These are the activations of a small network on made-up records, seen along a few directions, one row for each record.
After each row come some of the record's fields: H, V, C, S, W, U.
Not every record has every field; a missing one is written missing.
Other fields move the rows too, some of them a lot.
In the rows, 500 means zero.
Random noise pushes rows far along 16 fixed directions. That doesn't count. These rows show it; they differ only by the noise:
[471 576 517 391 620 627 564 570 530 582 455 620 431 537 604 428 490 481
 358 711 682 356 597 621 424 572 508 420 563]
[554 524 538 462 537 378 509 416 409 503 584 475 625 624 541 687 548 527
 349 658 595 483 581 618 558 476 525 451 424]
[683 476 470 506 637 606 450 469 423 489 493 523 217 480 589 470 666 462
 479 538 575 517 761 503 649 561 508 534 514]
[538 482 537 467 348 349 422 517 536 396 585 414 440 544 593 598 572 409
 438 499 390 429 490 450 470 567 530 755 467]
[727 485 356 394 545 590 523 554 578 417 617 506 276 430 465 500 678 557
 599 382 526 690 603 347 577 554 485 580 471]
[592 455 528 516 394 636 304 594 578 312 452 427 404 435 343 445 499 673
 489 425 307 592 643 474 652 390 424 359 387]
[399 559 642 534 467 437 547 615 481 409 528 371 391 623 631 692 514 529
 640 520 556 577 473 364 297 444 498 653 602]
[642 682 507 575 437 424 692 630 546 622 638 503 300 554 581 808 574 489
 793 597 503 764 415 380 699 414 558 429 266]
[504 451 618 714 511 452 528 347 461 585 537 508 450 677 466 546 461 544
 603 264 671 588 549 440 498 751 482 264 506]
[376 445 459 449 512 491 407 501 607 311 454 439 623 514 583 439 486 417
 367 528 451 539 569 488 596 468 482 511 616]
[531 760 744 452 380 507 505 541 586 491 598 592 179 494 594 487 526 598
 435 635 644 457 548 475 498 477 604 543 544]
[442 495 679 319 417 656 292 525 673 309 376 441 467 541 385 274 458 558
 375 490 359 530 578 551 603 532 344 554 487]
[468 384 394 668 603 563 486 548 459 465 597 480 515 400 562 566 480 580
 476 346 417 542 475 468 472 360 607 467 414]
[502 534 545 535 276 563 595 434 531 405 540 553 548 394 505 476 503 582
 803 640 471 503 470 410 484 471 718 393 540]
[540 388 552 573 540 472 452 584 624 401 294 405 461 338 638 578 662 410
 440 673 401 508 578 643 582 353 535 498 572]
[492 610 532 333 650 483 584 395 431 564 378 482 443 540 430 513 637 382
 637 667 531 639 508 567 623 464 343 617 627]
[602 518 387 468 409 515 488 419 524 555 617 594 443 430 341 357 504 503
 571 361 460 442 498 431 529 610 522 458 449]
[610 636 609 326 640 303 561 435 580 603 570 494 396 568 579 630 691 385
 294 616 664 586 495 630 614 503 441 701 488]

[445 462 601 462 685 604 447 482 486 547 356 491 451 434 384 399 511 567
 439 472 444 580 470 650 577 397 345 459 550]  (H missing; V missing; C c2; S s1; W w3; U u1)
[597 464 549 546 576 685 485 430 427 525 433 572 248 399 583 377 598 496
 564 521 461 479 605 539 615 552 581 592 477]  (H h1; V v2; C missing; S missing; W missing; U u2)
[566 395 359 412 519 614 573 673 603 402 328 413 665 469 475 558 577 479
 661 687 521 543 608 504 365 450 452 388 531]  (H missing; V missing; C c1; S s1; W missing; U u2)
[476 436 331 441 644 558 648 601 434 537 618 508 741 571 584 603 433 554
 520 577 649 534 469 472 371 444 553 412 445]  (H h1; V v2; C missing; S missing; W w2; U u1)
[322 584 343 806 607 520 429 589 293 473 586 561 344 378 578 572 357 611
 377 362 435 510 513 394 577 224 570 342 595]  (H h1; V v2; C missing; S missing; W w3; U u1)
[571 514 345 280 662 570 574 523 379 661 562 589 526 521 414 438 520 490
 451 625 600 338 534 591 367 539 417 512 508]  (H missing; V missing; C c2; S s2; W w1; U u1)
[522 550 566 528 491 653 443 485 301 648 464 585 247 404 337 366 460 604
 581 448 323 316 447 570 423 475 457 599 416]  (H h1; V v2; C missing; S missing; W missing; U u1)
[497 355 376 484 616 461 287 598 468 445 475 361 589 527 492 402 451 431
 242 334 463 346 660 494 398 399 388 601 517]  (H h1; V v2; C missing; S missing; W w3; U u2)
[459 483 263 469 411 289 418 622 559 395 494 371 550 511 504 576 540 254
 462 468 372 418 528 374 413 488 391 663 617]  (H missing; V missing; C c1; S s2; W missing; U u2)
[495 489 501 440 454 511 491 438 596 534 521 512 638 442 357 237 425 513
 593 396 613 428 520 434 385 471 522 388 601]  (H h1; V v2; C missing; S missing; W w1; U u2)
[663 518 408 442 658 442 606 626 520 709 380 516 446 446 377 607 633 473
 440 555 681 418 519 637 256 520 353 448 547]  (H missing; V missing; C c1; S s1; W w3; U u2)
[508 349 656 742 448 483 451 443 599 589 291 412 413 464 514 487 531 338
 693 339 222 607 393 569 724 569 469 520 315]  (H h1; V v2; C missing; S missing; W missing; U u2)
[672 509 597 412 569 578 450 406 507 450 391 458 409 441 334 452 663 597
 577 578 522 658 676 586 688 401 409 399 514]  (H missing; V missing; C c2; S s1; W missing; U u1)
[561 663 398 185 537 414 517 435 598 571 460 580 544 438 328 295 569 371
 413 648 592 481 526 562 637 474 350 513 668]  (H h1; V v2; C missing; S missing; W w1; U u1)
[588 385 392 519 343 408 428 469 507 399 588 435 644 569 383 502 462 526
 600 388 481 544 580 358 568 603 460 294 505]  (H missing; V missing; C c2; S s1; W w2; U u1)
[549 447 513 491 629 681 539 401 466 504 465 583 321 613 542 392 545 499
 586 417 661 635 633 437 610 814 432 417 590]  (H missing; V missing; C c2; S s1; W w1; U u1)
[454 381 332 470 612 568 414 564 500 541 459 519 613 398 418 435 452 443
 296 442 294 431 404 638 543 466 395 537 382]  (H missing; V missing; C c2; S s2; W w2; U u2)
[419 463 563 568 576 559 538 339 444 522 364 533 410 419 555 417 580 368
 651 539 429 550 457 550 616 563 518 587 633]  (H missing; V missing; C c2; S s2; W missing; U u1)
[423 439 545 431 594 505 488 321 482 390 490 457 744 440 487 416 550 491
 442 560 596 540 514 567 462 408 555 590 632]  (H missing; V missing; C c1; S s1; W w1; U u1)
[422 534 700 691 492 400 587 522 607 496 391 441 381 532 561 656 527 554
 638 414 574 726 410 456 512 493 476 365 626]  (H h1; V v2; C missing; S missing; W missing; U u1)
[530 310 563 450 444 473 353 573 438 412 413 314 595 517 460 489 511 504
 468 443 367 339 510 523 248 485 419 752 491]  (H h1; V v2; C missing; S missing; W w2; U u2)
[670 470 306 439 661 542 527 601 528 597 364 446 488 421 386 514 640 366
 589 565 516 536 634 548 509 399 370 464 458]  (H missing; V missing; C c1; S s2; W missing; U u2)
[645 595 723 437 388 560 522 551 734 484 474 489 354 458 496 443 582 523
 624 570 619 648 521 464 564 516 530 497 443]  (H missing; V missing; C c1; S s2; W w2; U u2)
[638 379 458 548 427 630 517 506 488 507 359 572 376 380 512 408 585 477
 648 585 450 399 583 531 518 673 549 417 539]  (H h1; V v2; C missing; S missing; W w3; U u1)
[547 353 713 412 540 583 474 604 748 367 470 259 843 626 567 534 484 554
 569 596 604 710 606 534 507 286 537 407 270]  (H missing; V missing; C c1; S s2; W w1; U u2)
[506 473 423 641 532 287 519 393 511 586 543 516 575 429 570 533 530 349
 430 443 529 501 462 522 652 464 577 430 544]  (H h1; V v2; C missing; S missing; W w3; U u1)
[555 629 397 443 536 538 602 654 642 575 448 586 407 284 532 485 552 446
 549 686 438 605 412 536 710 282 527 427 482]  (H h1; V v2; C missing; S missing; W w1; U u1)
[507 591 505 544 587 413 555 434 563 598 477 571 428 448 505 532 566 410
 404 487 595 608 438 560 635 536 464 473 548]  (H missing; V missing; C c1; S s1; W w2; U u2)
[561 429 482 757 588 469 537 510 513 654 428 467 419 446 687 530 555 275
 642 535 518 451 619 523 604 418 635 393 416]  (H missing; V missing; C c1; S s1; W missing; U u2)
[463 526 567 605 355 504 453 621 617 490 489 592 486 576 497 656 402 606
 187 505 464 404 419 643 445 722 468 322 322]  (H missing; V missing; C c1; S s2; W missing; U u1)
[316 665 564 530 475 305 516 389 518 454 557 571 556 565 461 610 425 610
 235 407 587 596 352 521 532 532 450 424 666]  (H h1; V v2; C missing; S missing; W missing; U u2)

Which values does each new row have?
[499 468 478 526 421 439 532 346 413 581 415 546 502 423 385 414 535 407
 669 480 404 428 400 519 508 624 475 545 603]  (H h1; V v2; C missing; S missing; W w3; U u1)
[608 575 446 525 246 385 513 667 274 609 487 416 425 607 319 760 465 535
 770 608 264 327 441 452 321 479 382 540 310]  (H h1; V v2; C missing; S missing; W missing; U u2)
[436 434 492 649 542 432 600 364 397 605 544 561 600 533 607 592 471 453
 519 484 503 482 391 563 549 589 615 453 448]  (H h1; V v2; C missing; S missing; W missing; U u1)
[469 578 493 429 546 405 431 477 446 559 516 433 336 609 420 438 512 357
 560 375 459 513 530 402 532 521 314 665 577]  (H missing; V missing; C c2; S s1; W missing; U u1)
[386 384 396 504 662 556 585 444 595 364 489 453 816 407 523 458 488 574
 572 464 569 747 484 464 573 276 582 315 623]  (H h1; V v2; C missing; S missing; W missing; U u1)
[479 495 613 337 453 444 570 406 740 292 430 553 638 431 517 552 625 650
 294 632 616 653 435 629 531 593 529 410 716]  (H missing; V missing; C c2; S s1; W missing; U u2)
[537 452 403 578 353 509 393 586 267 409 433 388 507 551 351 717 483 580
 627 580 183 439 557 500 496 417 394 470 347]  (H missing; V missing; C c1; S s1; W missing; U u2)
[347 526 314 474 353 659 475 570 523 520 565 674 472 402 613 194 307 346
 518 533 314 199 431 407 492 588 651 577 487]  (H h1; V v2; C missing; S missing; W missing; U u1)
[727 518 544 444 531 747 485 665 466 608 658 555 358 515 342 442 433 824
 521 422 604 470 602 492 384 441 501 325 201]  (H h1; V v2; C missing; S missing; W w1; U u1)
[571 590 571 519 451 492 451 506 591 631 437 614 339 337 433 384 513 478
 370 532 416 418 438 644 667 470 496 452 425]  (H h1; V v2; C missing; S missing; W w3; U u1)
[466 478 317 566 387 520 486 381 393 455 478 649 652 408 372 479 411 603
 417 491 367 447 439 545 633 596 534 277 526]  (H h1; V v2; C missing; S missing; W w3; U u2)
[596 541 480 617 578 467 629 457 461 617 553 591 469 460 557 627 548 563
 502 532 659 585 497 539 584 492 602 322 460]  (H h1; V v2; C missing; S missing; W w3; U u2)
[552 396 556 357 577 504 402 403 666 466 482 441 449 424 492 196 602 372
 451 319 520 471 562 482 483 538 480 756 598]  (H h1; V v2; C missing; S missing; W missing; U u1)
[450 521 411 499 574 421 562 595 447 648 520 466 684 700 436 640 403 456
 439 523 641 379 520 550 259 537 390 370 414]  (H missing; V missing; C c1; S s1; W missing; U u2)
[421 506 514 399 594 554 558 477 387 510 493 502 652 613 631 497 447 470
 474 683 610 435 541 541 447 480 545 570 528]  (H h1; V v2; C missing; S missing; W w3; U u2)
